Each row below holds a small network's activations on one input, seen along a few directions.
In each table, some parts of the input vary, and every possible input appears once, in random order.
Descriptions start from the smaller parts, as in this example, which fits no table here: one of 3 separate values, together with either a single point or one of 9 places around a ring or (one of 6 places along a line, together with one of 8 places around a ring).
Shared parts are said once, and a part with two or three values counts as separate values.

Other details of the inputs vary at random and push rows far along two fixed directions, the same in every table; ignore that.

Table:
r1: |   44 |   35 |   27 |  -77 | -130 |    4 | -141 |  -36 | -129 |  -45 | -328 | -126 | -134 |  -80 |
r2: |  292 |  249 | -344 |   28 |   86 |  328 |  116 |  -53 | -135 | -411 |  181 | -153 |  437 |  310 |
r3: | -200 | -247 | -331 | -168 |  117 |   24 | -140 | -119 |  202 |  350 |   90 |  113 |  290 |  106 |
r4: |  245 |  183 | -193 |  272 |  157 |  224 |  197 |  391 |  -89 | -225 |  247 | -163 |  144 |  361 |
r5: |  375 |  170 |  781 | -402 | -496 |  200 |    5 | -268 | -419 | -114 | -492 | -567 | -630 |  231 |
r6: | -309 | -147 |  135 |  -74 |  -43 | -343 |  -49 | -264 |  160 |  198 | -262 |  329 |  -63 | -466 |
r7: | -248 | -173 |   15 |  160 |    5 | -286 |   16 |  -70 |  117 |  332 |  126 |  175 |   25 | -187 |
r8: | -182 | -127 | -132 |  172 |   94 |  -61 | -169 |  167 |  161 |  217 |  177 |  179 |  112 | -120 |
r9: |  242 |  302 |  -42 |  204 |   14 |   38 |  114 |  457 | -299 | -185 |  230 |  -85 |  397 |  262 |
r10: | -216 | -255 | -208 |   91 |  170 |  -48 |  -29 |   90 |  248 |  275 |   58 |  216 |  -78 |  -91 |
r11: | -281 | -292 |  -30 |   87 |  116 | -106 |  123 |  -59 |  302 |  294 |  112 |  227 | -149 | -144 |
r12: | -305 | -322 |  -47 |  -44 |   85 | -149 |   19 | -334 |  328 |  120 | -189 |  248 | -330 | -395 |
r13: | -312 | -380 |  -23 | -355 |  -85 | -135 | -147 | -668 |  409 |  337 | -229 |  255 | -119 | -273 |
r14: |  231 |  216 |  -79 |  280 |  146 |  178 |  330 |  306 |  -99 | -245 |  393 | -178 |  113 |  308 |
r15: | -194 | -210 | -199 | -165 |   88 |  -72 |  -19 | -201 |  267 |  320 |  214 |  103 |  226 |   56 |
r16: |  259 |  188 | -220 |   -3 |  126 |  231 |  134 |  102 | -101 | -134 |  409 | -242 |  440 |  478 |
r17: | -233 | -112 | -107 |  -39 |  135 | -183 |  -63 | -170 |  200 |   20 | -135 |  286 | -110 | -329 |
r18: | -270 | -183 | -132 |  -24 |   26 |  -98 | -256 | -126 |  207 |  103 | -186 |  202 | -121 | -386 |
r19: | -229 | -193 | -172 |  -75 |  140 | -150 | -170 | -132 |  180 |   72 | -235 |  289 | -129 | -325 |
r20: |  252 |  442 |    8 |  211 |   35 |  -38 |  248 |  186 | -243 | -459 |  141 |  -99 |  317 |   27 |
r21: |  284 |    0 |  863 | -612 | -444 |  277 |  -53 | -328 | -294 |  -85 | -611 | -418 | -832 |  203 |
r22: | -252 | -234 | -163 |   -8 |  126 | -115 |   -6 | -216 |  255 |   37 | -142 |  195 | -242 | -333 |
r23: |  297 |  226 | -255 |  248 |  197 |  170 |  204 |  169 | -140 | -529 |  147 | -192 |   68 |  135 |
r24: | -283 | -351 | -207 | -376 |  -32 |  -28 | -246 | -500 |  299 |  310 | -246 |  242 |  -43 | -226 |
r25: |  230 |  384 |  -68 |  279 |   63 |  122 |  136 |  149 | -123 | -516 |  250 | -182 |  181 |   42 |
r26: | -250 | -175 |   47 |  182 |   41 | -142 |  -35 |   10 |  217 |  236 |  229 |  185 |   41 | -175 |
r27: | -173 | -154 | -146 |  118 |   49 | -213 | -142 |   81 |   73 |  334 |   60 |  176 |   74 | -144 |
r28: | -192 |  -99 |  -99 |  152 |   28 | -263 |  -33 |   42 |   83 |  294 |  140 |  152 |   86 | -153 |
r29: |  349 |   -7 |  607 | -766 | -519 |  422 |  -96 | -495 | -215 |  -21 | -476 | -501 | -523 |  383 |
r30: | -287 | -147 |   80 |   82 |  -10 | -313 |   50 |   -3 |   68 |  309 |  104 |  290 |  114 | -207 |
r31: | -277 | -143 |  -67 |  -22 |  -17 | -302 | -129 | -245 |  154 |  194 | -224 |  176 | -126 | -415 |
r32: |  274 |  317 | -204 |  205 |  178 |  167 |  109 |  243 | -187 | -537 |   57 |  -96 |  208 |  161 |
r33: | -291 | -168 |  -57 | -114 |  -39 | -219 | -199 |  -58 |  120 |  178 | -387 |  302 |   29 | -411 |
r34: |  243 |  372 |    9 |  328 |   75 |   98 |  203 |   77 | -101 | -526 |  284 | -158 |  175 |   41 |
r35: |  277 |  258 |  -94 |  217 |  162 |  129 |  153 |  387 | -183 | -241 |  328 |  -88 |  216 |  336 |
r36: |  417 |  170 |  562 | -401 | -424 |  257 | -104 | -100 | -481 | -161 | -501 | -580 | -528 |  255 |
r37: | -212 | -120 |  -66 |   35 |   27 | -229 | -105 |  146 |   27 |  314 |   32 |  283 |  165 | -163 |
r38: |  283 |  277 | -132 |  290 |   30 |   55 |   80 |  389 | -252 | -158 |  247 | -196 |  303 |  290 |
r39: |  235 |  338 | -183 |  286 |   66 |  220 |   27 |  262 | -153 | -519 |  130 | -177 |  236 |   96 |
r40: |  295 |  -77 |  513 | -509 | -388 |  418 | -145 | -146 | -280 | -120 | -683 | -493 | -789 |  282 |
r41: | -187 | -148 | -208 |   74 |  157 |  -96 | -110 |  180 |  156 |  219 |   25 |  272 |   88 |  -42 |
r42: | -217 |  -53 |  -28 |   82 |    7 | -275 |   19 |  119 |   30 |  255 |  132 |  257 |  185 | -164 |
r43: | -241 | -173 |  -11 |   98 |  128 | -189 |   67 |  -12 |  199 |  238 |  166 |  290 |   -8 | -120 |
r44: |  224 |  267 |  -14 |  210 |  124 |   81 |  237 |  318 | -155 | -234 |  369 |  -89 |  185 |  304 |
r45: |  281 |  391 |  -70 |  190 |   65 |    8 |  163 |  245 | -276 | -441 |   81 |  -99 |  335 |   43 |
r46: | -197 |  -84 |  -70 |  193 |   67 | -110 |  -69 |  125 |  168 |  180 |  257 |  154 |  116 | -133 |
r47: |  188 | -255 |  827 | -848 | -547 |  310 | -109 | -477 | -140 |  389 | -401 | -545 | -635 |  494 |
r48: |  218 |  244 |  -77 |  303 |   45 |  202 |   13 |  437 | -136 | -218 |  311 | -173 |  284 |  277 |
Each input here is: one of 2 separate values, together with one of 4 places along a line, together with either a single point or one of 5 places along a line.
Changing only the place on the line of 4 turns r12 into r23. The same change can be made to r5. Which row results?
> r36
Changing only the place on the line of 4 turns r40 into r22. The same change can be made to r2. Which row results?
> r29
Which other rows agree with r48 in the place on the line of 4 and the choice among 2 separate values? List them by row number.
> r3, r4, r9, r38, r41
Which other rows does r28 become when the place on the line of 4 takes its other values? List them by row number.
> r7, r27, r38
Which other rows does r10 become when the place on the line of 5 takes its other values? List them by row number.
> r8, r27, r35, r37
Which other rows does r33 become when the choice among 2 separate values takes its other values? List them by row number.
> r9
